Each row below holds a small network's activations on one input, seen along a few directions.
In each table, some parts of the input vary, and every possible input appears once, in random order.
A made-up example of a description, with smaller parts first: one of 2 separate values, together with either a single point or one of 11 places along a line or (one of 6 places along a line, together with one of 8 places around a ring).
Shared parts are said once, and a part with two or three values counts as separate values.
(in the rows, 128 means zero)

Other details of the inputs vary at random and push rows far along two fixed directions, the same in every table; ignore that.

A family of inputs:
R1: [113 119 127  79 118 133 108 108 106 139 159]
R2: [141 170 106 131  93 118 138 180 124 109  76]
R3: [ 64  88 128  97 149 130  95 112 101 167 164]
R4: [ 83  83 123  72 139 133 107 100  89 165 166]
R5: [131 154  76 137 229 104 107 123 113 118 150]
R6: [161 159 127 173 169  77 154 123 148  87 104]
R7: [134 176  81 162 197  97 127 137 127 123 147]
R8: [140 135  83 104 201 101 138 102 126  76 167]
R9: [ 87 116 157 123  94 132 108 136 138 155  89]
R10: [112 110 188 120  95 123 131  85 131 127 140]
R11: [109 142 186 173  41 115 145 176 146 142  48]
R12: [ 91 144 153 144  83 122 109 134 133 127 153]
R13: [155 159 141 144  99  99 172 140 146 103  82]
R14: [203 180 106 154  93 168 153 220 169  93  83]
R15: [189 117  65 107 217 158 147 140 131 119 170]
R16: [179 157  69 157 155 136 133 141 125 141 146]
R17: [ 95  95 157 105 106 135 132  96 100 167 127]
R18: [ 88 118 169 158  95 129 126 136 134 126  98]
R19: [ 67  85 136 110 156 131  83 107 106 150 175]
R20: [182 130  52 139 177 128 140 151 125 105 131]
R21: [ 83 108 129  88 134 135 104  84  82 199 188]
R22: [194 158 125 195  79 117 172 178 154 109  50]
R23: [149  87 159 107  93 189 119 136 148 154 133]
R24: [108 108 159 105  83 140 141 105 121 130 120]
R25: [168 174  84 138 143  98 167 168 145  89  51]
R26: [ 89 114 163  98  20 142 124 162 128 114 109]
R27: [134  87 148 143  82 162 126 116 124 153 120]
R28: [157 136 104 127 193  88 161  97 111 143 116]
R29: [ 99  93 162  86 126 135 108  78 134 119 162]
R30: [139 139 109 138 178  96 129 117 151  85 117]
R31: [107 129 127  93 120 132 119  98 104 160 182]
R32: [197 170  68 160 144 129 134 176 136  97 100]
R33: [125 127  84 124 214  95 121 107 123  89 165]
R34: [ 97  95 166 135 168 110 110  77 108 169 153]
R35: [147 134 106 124 208 108 156  75 129  87 152]
R36: [141 145  87 144 221  93 132 125 142 102 110]
R37: [118 154 164 130  30 135 118 172 149  80 102]
R38: [106 130 186 171  38 131 137 158 154  89  78]
R39: [ 87  98 151 106 141 129  74  85 109 141 186]
R40: [ 97 130 119 113 151 126  95 125 109 160 141]
R41: [ 92 167 156 161  30 132 121 196 139 147  83]
R42: [104 134 140 104 132 132 107  84 118 133 201]
R43: [133  81 141 121  86 162 103 120 131 159 124]
R44: [146 100 183 139  40 197 147 157 149 142 102]
R45: [151  66 170 108 144 171 125  80 117 188 178]
R46: [106 106 152  86  91 136 121 109 130 133 122]
R47: [149 172  84 169 192  92 173 148 138 102  70]
R48: [195 164  88 145 157 163 147 158 143 136 154]
Description of these inputs: one of 6 places along a line, together with either one of 2 separate values or one of 6 places around a ring.
Q: Change only the choice among 2 separate values in R48. List by row number the other rows that result.
A: R16
Q: Which other rows agree with R20 in the place on the line of 6? List them by row number.
A: R3, R4, R8, R15, R19, R26, R33
Q: Which other rows agree with R30 in the place on the line of 6? List them by row number.
A: R9, R23, R25, R29, R36, R43, R46

A family of inputs:
R49: [139 118 128 146 179 122 127 100 134 134 144]
R50: [117 141 181 142  23 121 146 151 150  98  68]
R51: [145 170  99 146 108 122 147 186 139 120  74]
R52: [ 73  98 173 124  36 160  89 143 110 179 137]
R53: [132 135 166 170  34 140 136 179 142 136  68]
R54: [ 83  84 129  94 201 134  70  62  97 179 220]
R55: [161 125  82 100 162 161 124 123 125 127 176]
R56: [116 139 113 117 173 112 119 109 113 131 168]
R57: [132 180 115 141  99  98 143 167 141  78  90]
R58: [173  99 115 105 155 163 133 102 130 137 169]
R59: [163 147  85 133 250  94 160  75 122 116 160]
R60: [ 87 118 147 114  89 125 109 142 128 111 114]
R61: [189 181  68 166 199  73 190 159 160  40  56]
R62: [ 81  58 191  93  83 166  99  93 101 207 148]
Q: What is each input in this table made of?
A: one of 2 separate values, together with either a single point or one of 6 places along a line
Q: Which other rows agree with R62 in the choice among 2 separate values? List them by row number.
A: R49, R50, R53, R58, R59, R61

A family of inputs:
R63: [ 68 110 152  99 157  92 103  50  85 177 172]
R64: [172 160 118 153 117 114 156 154 160  74 102]
R65: [119 120  93 146 220  67 139  93 123  92 123]
R66: [161 155  99 127 122 112 156 162 149  82  96]
R67: [127 129 164 126  38 148 148 172 142 115  68]
R68: [100  77 144  92 153 152  93  71  94 165 227]
R69: [119  97 176 137  84 159 127 121 131 160 136]
R70: [166 167 102 167 127 130 134 167 142 102 111]
R71: [150 132 126 151 138 140 125 142 135 151 124]
R72: [ 98 167 103 127 204  85 124 118 135 100 133]
R73: [ 85  94 152  99  56 172  84 124 119 174 150]
R74: [146 151 134 156  58 141 131 202 143 126  51]
R75: [ 84  99 171  98  38 164 101 142 113 151 144]
R76: [162 123 109 125 192 123 145  90 128 119 150]
R77: [163 139  75 119 216 119 155 113 123 134 133]
Q: What is each input in this table made of?
A: either one of 3 separate values or (one of 2 separate values, together with one of 6 places around a ring)
Q: Change only the choice among 2 separate values in R77. List by row number the other rows that result.
A: R69
Q: A walk changes only the place on the ring of 6. It starts at R69 and steps to R76. List the rest of the walk in order.
A: R64, R68, R70, R71

A family of inputs:
R78: [132 135  85 127 228  99 127  69 102 143 183]
R79: [145 115 137 140  80 171 146 140 125 130 130]
R80: [209 187  71 150 164 120 162 177 146 105  98]
R81: [101  99 166 114 129 122 112  84 112 171 164]
R82: [153 187  88 143 136 120 160 170 149  70  93]
R83: [156 165  62 137 193  83 154 137 132  82  92]
R84: [107 106 153 113 143 148 119  86 123 147 163]
R85: [ 88 119 151 132  57 142 114 170 134 142 100]
R86: [ 92  70 187  99  23 192  76 133 115 199 133]
R87: [116  83 119  87 209 132  98  66 111 137 206]
R88: [105 130 145 109  92 114 125 126 120 122 129]
R89: [ 91 122 166 135  45 153  98 166 139 130 128]
R90: [170 182  63 178 179  94 167 183 150  87  71]
R91: [ 91  61 163  99 165 155  75  66 106 181 213]
R92: [124 150 137 140  84 137 147 159 158  94 100]
R93: [ 92 101 152 112 132 117 107  90 103 171 172]
R94: [141 158  73 130 199  87 137 118 110 116 128]
R95: [168 142 133 130  67 150 145 166 147 125  86]
R96: [155 149  71 135 200  84 156 121 138  88 100]
R97: [128 149 163 165  45 134 153 195 168  98  34]
R98: [ 58  77 209 111  37 162  90 129 112 190 160]
R99: [185 166 101 140 123 139 140 177 137 124  92]
R100: [ 86 107 176 141  56 136  89 131 124 142 136]
R101: [121  61 152  94 120 165 123  87 100 180 189]
R102: [112 151 154 161  29 123 117 185 146  99  85]
R103: [114  91 105  90 211 124 118  77 113 143 167]
R104: [ 97  99 151 115 148 154 108  87 120 170 181]
R105: [118 148 152 143  44 145 122 192 155  87  91]
R106: [191 153 101 145 111 143 145 163 159  96 104]
R107: [118 150 136 143  49 133 140 197 155  98  54]
R108: [163 170 100 153 182  98 161 113 144  90 110]
R109: [140 135 148 148 113 132 131 150 154  95 108]
R110: [ 72  72 147 107 143 124  87  68  94 188 176]
R111: [114  94 126  82 193 126 121  78 113 149 189]
R112: [115  89 138  87 130 181  85  81 102 198 204]
R113: [192 153  70 135 191 138 126 137 132 120 144]
R114: [160 118 131 141  82 154 153 159 124 123  98]
R115: [150 181 102 171 130 117 151 173 149 102  99]
R116: [158 175  74 141 188  75 155 141 124 100 120]
R117: [209 174  84 142 139 119 178 168 160  98  94]
R118: [158 168 130 157 122  98 165 147 149  88  77]
R119: [142  90 129 132  95 158 141 141 120 141 115]
R120: [130 159 183 166  19 124 152 182 155  95  31]
R121: [ 87 100 190 124  29 140  99 136 140 115 120]
R122: [110 131 151 146 105 129 126 115 129 139 130]
R123: [145 164 109 143 130 102 155 140 145  82 103]
R124: [133 157 148 164  84 115 147 160 142 114  66]
R125: [141 153  62 139 198  85 142 123 120 111 115]
R126: [ 67  95 198 124  35 142  95 126 107 170 122]
R127: [113 127 143 119 100 115 132 128 124 112 105]
R128: [162 198  62 161 173 105 163 171 147  83 102]
R129: [166 157 101 136 204 102 165 125 143 102 119]
R130: [110 109 105  90 207 121 112  84  97 164 199]
R131: [129 121  86  86 225 118 119  87  98 134 169]
R132: [128  94 142  91 114 173 113  81 120 174 188]
R133: [121 107 100  91 212 108  97  64 102 122 196]
R134: [118 115  97  85 209 105 115  68  89 134 170]
R135: [172 172  90 173 161  86 173 149 157  75  51]
R136: [117  86 141 110 188 121  99  49 112 142 184]
R137: [ 61  81 204 113  41 165  87 133 106 184 139]
R138: [106 100 169 108 125 146 117 105 119 149 134]
R139: [132 150 174 178  33 125 128 182 158  98  69]
R140: [109 128 173 162  45 147 128 181 153 133  66]
R141: [126 126  80 101 228 114 121  96 100 146 174]
R142: [145 171  58 138 215  90 147 110 118 106 148]
R143: [116 103 135 109 186 136 114  90 110 166 164]
R144: [109  96 133  84 182 109 117  64 104 147 184]
R145: [171  89  81 118 220 145 128  81 104 137 197]
R146: [ 92 103 197 128  57 153 117 142 136 163 128]
R147: [ 95  61 193  93   8 190  95 125 127 188 129]
R148: [155 156  69 105 225  96 151 118 127 106 152]
R149: [152 158 102 132 156 113 155 153 137  89  96]
R150: [113 124 147 151  99 120 128 131 135 137  93]
R151: [ 72 112 175 105  43 146 105 118 120 136 140]
R152: [157 166 101 172 143 114 136 177 146  89 105]
Q: Changing only one part turns R102 into R125. The same change can be made to R133. Which row results?
A: R83
Q: Changing only one part turns R136 into R118. The same change can be made to R109. Which row results?
A: R129
Q: What is each input in this table made of?
A: one of 5 places along a line, together with either one of 3 separate values or (one of 2 separate values, together with one of 6 places around a ring)
Q: A walk changes only the place on the line of 5. It starts at R121 and steps to R123. List the rest of the walk in order.
A: R144, R127, R96
Q: Change only the choice among 3 separate values in R112. List by row number the other rows that result.
A: R79, R132
Q: Change only the choice among 3 separate values in R86. List by row number the other rows that result.
A: R119, R147
Q: Change only the choice among 2 separate values in R103. List by row number the other rows that result.
A: R96
